These are the activations of a small neural network, seen along a few directions. Each row is one input.
Each table varies a few parts of the input and shows all the possible inputs, shuffled.
Descriptions start from the smaller parts, as in this example, which fits no table here: one of 8 places around a ring, together with either a single point or one of 11 places along a line or (one of 3 separate values, together with one of 4 places along a line).
Shared parts are said once, and a part with two or three values counts as separate values.
(in the rows, 128 means zero)

Other details of the inputs shift rows strongly along two fixed directions, in all tables alike. That doesn't count.

A family of inputs:
R1: [133 130 126 134 124 191 158  99 157 127 145]
R2: [117 141 126 145 129  72 107 152  98 127 113]
R3: [127 165 112 188  87 109 147 132 103 142 120]
R4: [132  99 145  85 172 151 116 110 136 127 126]
R5: [134 158 111 175  90 159 163 114 141 137 138]
R6: [136  97 145  86 167 149 113 117 137 125 133]
R7: [134 145 118 174  88 156 159 113 138 132 139]
R8: [136 111 137  93 166 110 101 132 121 128 119]
R9: [132 142 119 159 116  82 132 135 105 134 114]
R10: [133 121 133 133 131 115 124 129 126 127 127]
R11: [130 169 107 183  84 114 136 137 114 137 127]
R12: [129 137 120 127 128 135 117 131 137 126 133]
R13: [130 133 129 145 131  65 117 144  96 131 108]
R14: [128 144 120 161 118  84 135 137 105 136 114]
R15: [132 132 126 144 117 132 130 128 136 126 133]
R16: [136 126 127 133 115 191 144 107 157 129 152]
R17: [126 132 119 140 112 185 147 113 170 121 155]
R18: [129 130 130 125 143 137 132 117 121 132 123]
R19: [127 152 113 174  84 159 146 122 140 131 146]
R20: [135 137 117 137 112 185 142 112 167 124 152]
R21: [130 149 120 154 117  87 118 142 102 136 117]
R22: [125 157 115 191  86 106 154 126 109 136 119]
R23: [126 122 129 105 146 166 118 121 155 121 143]
R24: [134 152 117 153 118  87 123 140 101 137 113]
R25: [115 123 130 110  93 191 164 111 168 126 158]
R26: [123 129 127 137 124 135 127 130 140 121 136]
R27: [124 142 126 162 119  84 136 134  96 132 109]
R28: [133 100 144  94 158 148 109 122 142 122 136]
R29: [128  92 152  91 168 153 122 110 130 123 129]
R30: [132 119 133 141 115 191 158 102 159 128 150]
R31: [126 142 121 160 120  79 134 132 102 135 109]
R32: [139 128 126 125 135 133 130 122 136 128 129]
R33: [131 132 122 135 113 189 138 112 159 126 154]
R34: [132 100 148  79 190  94  95 134 107 130 109]
R35: [109 161 122 132  92  77 129 152  94 139 112]
R36: [109 156 122 158  53 162 168 123 135 136 145]
R37: [121 128 113 114  98 203 163 125 166 120 144]
R38: [128 119 135 138 116 193 154  97 151 130 145]
R39: [137 105 140  85 166 147 106 121 143 125 134]
R40: [129 109 142 105 153 167 132 108 135 127 134]
R41: [126 159 116 189  86 108 147 132 103 140 120]
R42: [133 117 136 128 133 134 128 119 123 130 128]
R43: [133 104 141 107 145 160 122 116 146 125 142]
R44: [117 123 119 112 101 204 156 125 155 123 144]
R45: [133 136 120 143 117 131 132 127 140 127 135]
R46: [109 136 121 130 112  65 122 170  81 128  96]
R47: [140 101 140  86 167 145 113 118 148 121 133]
R48: [134 104 144  95 168 109 105 127 113 128 117]
R49: [111 126 140  97 118 118 126 137 115 131 127]
R50: [133 154 114 153 116  88 121 143 114 131 116]
R51: [138 106 138  90 163 144 113 120 149 123 135]
R52: [122 131 127 124 139 121 112 137 125 124 129]
R53: [126 164 105 169  89 157 149 125 150 127 143]
R54: [125 106 141 100 159 109  98 137 124 121 125]
R55: [124 135 131 140 139  71 114 138  85 136 101]
R56: [135 105 138 102 161 105 110 130 127 124 122]
R57: [136 122 128 129 132 132 134 121 137 127 132]
R58: [138 108 139  96 168 106 110 127 122 126 116]
R59: [133 123 128 126 138 112 121 130 131 127 127]
R60: [112 158 105 142  95  87 133 165  93 132 102]
R61: [123 169 106 182  84 113 135 139 116 134 129]
R62: [130 134 130 146 129  68 114 144  90 134 107]
R63: [128  97 142  94 159 144 111 125 150 116 139]
R64: [135 104 140 109 144 158 126 116 153 123 143]
R65: [125 144 121 159 122  84 137 133 101 132 111]
R66: [114 130 117 135  92 143 154 144 131 121 126]
R67: [128 120 132 126 137 115 115 133 129 122 128]
R68: [127 112 133 105 155 109 107 135 134 120 127]
R69: [127 156 113 153 115  91 115 144 108 132 118]
R70: [110  88 162  55 162  81 104 145 111 120 115]
R71: [119 121 115 119  95 202 168 123 168 118 147]
R72: [130 117 132  97 160 109 102 137 133 120 124]
R73: [139 111 135 102 150 164 126 109 144 128 136]
R74: [130 127 123 132 127 134 126 127 142 123 137]
R75: [135 136 123 126 130 138 119 128 136 129 132]
R76: [114  92 157  34 180  79  94 146 113 120 112]
R77: [133  92 151  84 179  92  91 136 111 124 114]
R78: [128 149 119 157 121  81 132 133 100 136 106]
Each input here is: one of 6 places around a ring, together with either one of 2 separate values or one of 11 places along a line.
- Changing only the place on the ring of 6 turns R62 into R24. The same change can be made to R29. Which row results? => R18
- Changing only the place on the ring of 6 turns R76 into R70. The same change can be made to R51. Which row results? => R64
- Which other rows agree with R16 in the place on the ring of 6? List them by row number. => R3, R6, R11, R21, R33, R40, R44, R48, R49, R52, R55, R61
- Change only the choice among 2 separate values in R70. List by row number the other rows that result. => R66
- A walk changes only the place on the line of 11. It starts at R1 and steps to R78. List the rest of the walk in order. => R5, R58, R32, R47, R51, R50, R20, R72, R53
- Which other rows agree with R17 in the place on the ring of 6? List them by row number. => R9, R14, R25, R31, R45, R56, R57, R59, R65, R68, R71, R74
- Change only the choice among 2 separate values in R35. List by row number the other rows that result. => R60

A family of inputs:
R79: [142 178 111 211  74 179 167  92 148 151 163]
R80: [105 132 130 158 142  57 147 117  80 134  89]
R81: [126  74 162  48 220  84  72 140 140 108 127]
R82: [113  83 138  57 151 209 141 126 163 120 146]
R83: [151 147 116 153 143  63 114 133  88 145  98]
R84: [136 190  97 187  70 194 173 106 160 135 149]
R85: [107 142 123 116 105  61 119 165  84 130 105]
R86: [150  86 153  80 188 232 113  82 162 126 150]
R87: [113  86 166  47 132 198 127 108 177 120 150]
R88: [145 152 106 144 137  56 114 148  95 133  90]
R89: [137  83 155  45 228 106  63 135 108 114  98]
R90: [140  72 154  95 176 219 110  89 178 117 167]
R91: [106 145 130 120  95  59 118 159  90 130 107]
R92: [127  83 158  34 225  85  71 144 135 106 114]
R93: [140 113 154 164 125  56 148 135  77 126  94]
R94: [107 141 117 116 111  64 124 170  83 129 106]
R95: [133 172 108 213  65 177 168 101 163 139 171]
R96: [161  73 149  83 183 213 124  77 182 131 162]
R97: [105 148 133 123  91  64 120 157  95 131 106]
R98: [139 142 130 173 141  74  98 131  78 143 110]
R99: [138 155  94 204  61 172 171 116 176 124 158]
R100: [104 135 116 127 118  73 129 177  85 135  94]
R101: [127 159 105 209  67 184 155 118 158 121 157]
R102: [106 145 118 119 105  67 125 166  83 130 108]
R103: [139 163 125 151 144  65 111 132  85 146 106]
R104: [141 131 119 167 133  45 109 141 103 136 115]
R105: [140 168  87 197  59 184 177 116 175 124 149]
R106: [114  85 138  52 148 208 140 124 164 120 150]
R107: [117  88 150  47 137 200 133 115 167 115 155]
R108: [128 169  99 201  65 191 159 120 157 120 147]
- What is each input in this table made of? => either one of 2 separate values or one of 10 places along a line or (one of 3 separate values, together with one of 6 places around a ring)
- List by row number the other inputs of the same sort as R91. => R82, R85, R87, R94, R97, R100, R102, R106, R107

A family of inputs:
R109: [146 123 129 113 178  70  98 123 118 139 117]
R110: [132 194  81 246  69 141 159 122 131 132 137]
R111: [128 107 122 154 110 230 173 101 199 116 178]
R112: [156 196  75 250  57 139 158 125 132 134 128]
R113: [113  80 160  41 148 138 118 134 137 119 143]
R114: [145 118 126  78 179  98  83 155 102 132  99]
R115: [117  85 141  34 159 136 129 132 145 122 130]
R116: [133 169 107 131 107 175 149 112 150 137 134]
R117: [118 210  79 215  61 156 161 139 120 138 128]
R118: [142  94 140 103 177  74  98 148 126 109 103]
R119: [139 122 148 112 170  78  84 125 110 124 123]
R120: [124  96 135 123 147 198 146 106 188 105 157]
R121: [126 143 136 170  98  41 124 149 100 133 124]
R122: [142 119 128 150 108 239 137  83 186 131 183]
R123: [129 131 145  83 157  91  87 142  97 139 121]
R124: [ 99 108 129  84 153  90 118 163 107 110 105]
R125: [ 98 101 148  74 137  92 103 156 108 114 113]
R126: [152 103 121 145 107 231 167 103 202 117 169]
R127: [145 107 132  61 187 160  95 132 140 117 114]
R128: [139 139 104 175 123 175 142 112 151 130 155]
R129: [114 177 116 159 103  72  97 157  80 138 104]
R130: [138 123 131 148 113 237 134  79 189 122 174]
R131: [139 165 109 170 136  38 112 134 101 138 100]
R132: [108 175  97 157  61  98 168 142 119 132 114]
R133: [135  83 152  71 184 124 117 111 166 111 132]
R134: [107 165 118 207  37 145 217 107  80 151 110]
R135: [122 151 138 173 100  39 122 148 102 124 117]
R136: [103 156 129 134  86  52 129 161  87 126 109]
R137: [123  89 133  59 152 152 126 143 146 105 116]
R138: [158 174  85 220  84 108 140 137 114 139 124]
R139: [118 145 103 140  95  60 133 177  87 128  96]
R140: [127 125 132 105 112 246 131 101 174 134 170]
R141: [127 146 138 103 132 146 114 122 128 129 135]
R142: [148  80 163  67 199 135  83 107 142 125 149]
R143: [134 127 130  69 176  86  93 140 105 140 105]
R144: [124  75 163  90 152 141 104 123 156 119 147]
R145: [105  76 139  49 169 150 121 145 138 114 131]
R146: [123  97 149 129 109 225 145  94 200 111 174]
R147: [129 141 123 155 123  37 129 145 112 137 111]
R148: [ 98 133 128 127  95  60 116 170  86 132 111]
R149: [145  84 166 113 208  78 112  98  63 142  90]
R150: [131  81 169 130 172  70 133 109  75 137  88]
R151: [128 132 112 115 130 249 147 109 175 131 165]
R152: [127 186 121 202  75 132 178 110  58 167  99]
- Changing only one part turns R124 into R120. The same change can be made to R132. Which row results? => R133
- What is each input in this table made of? => one of 4 separate values, together with either a single point or (one of 2 separate values, together with one of 5 places around a ring)
- Change only the choice among 4 separate values in R146. List by row number the other rows that result. => R125, R129, R130
- Change only the choice among 2 separate values in R133. List by row number the other rows that result. => R147
- Which other rows agree with R130 in the choice among 4 separate values? List them by row number. => R109, R110, R112, R119, R122, R128, R131, R138, R142, R149

A family of inputs:
R153: [112 154 108 206  48  86 180 138 105 135 118]
R154: [122 106 144  52 176 149 132 126 129 125 113]
R155: [130 152 105 113 117 185 146 112 160 122 134]
R156: [108 143 111 145  95 173 177 115 127 140 125]
R157: [116 106 155 103 150  74  87 148  75 127 110]
R158: [116 104 139 142 134  37 118 159  89 118 101]
R159: [130 117 121  80 184 146  99 136 147 116 133]
R160: [117 119 144 115  98 187 152 106 130 137 148]
R161: [111 109 134 106 159 135 128 132 112 118 114]
R162: [139 124 117 121 104 170 150 114 188 119 153]
R163: [136 162 111 154  90 169 121 128 151 137 164]
R164: [127 119 154  76 133 131 118 128 115 136 125]
R165: [136 113 142  62 151 140  92 123 144 132 137]
R166: [125 121 138 114 132  34 127 159  98 126  97]
R167: [127 127 133 135 115 187 116 120 153 128 156]
R168: [120 102 134  88 186 155  97 131 143 112 121]
R169: [127 144 111 191  89 108 136 146 136 115 131]
R170: [194 113 117 165 160 200 145  81 142 146 130]
R171: [132 182  85 222  57  84 148 156 132 130 140]
R172: [135 144 158 171 179  13  91 100  84 140 110]
- What is each input in this table made of? => either one of 2 separate values or (one of 3 separate values, together with one of 6 places around a ring)
- Change only the choice among 3 separate values in R153. List by row number the other rows that result. => R156, R160
- Change only the place on the ring of 6 in R157. List by row number the other rows that result. => R160, R163, R164, R165, R167
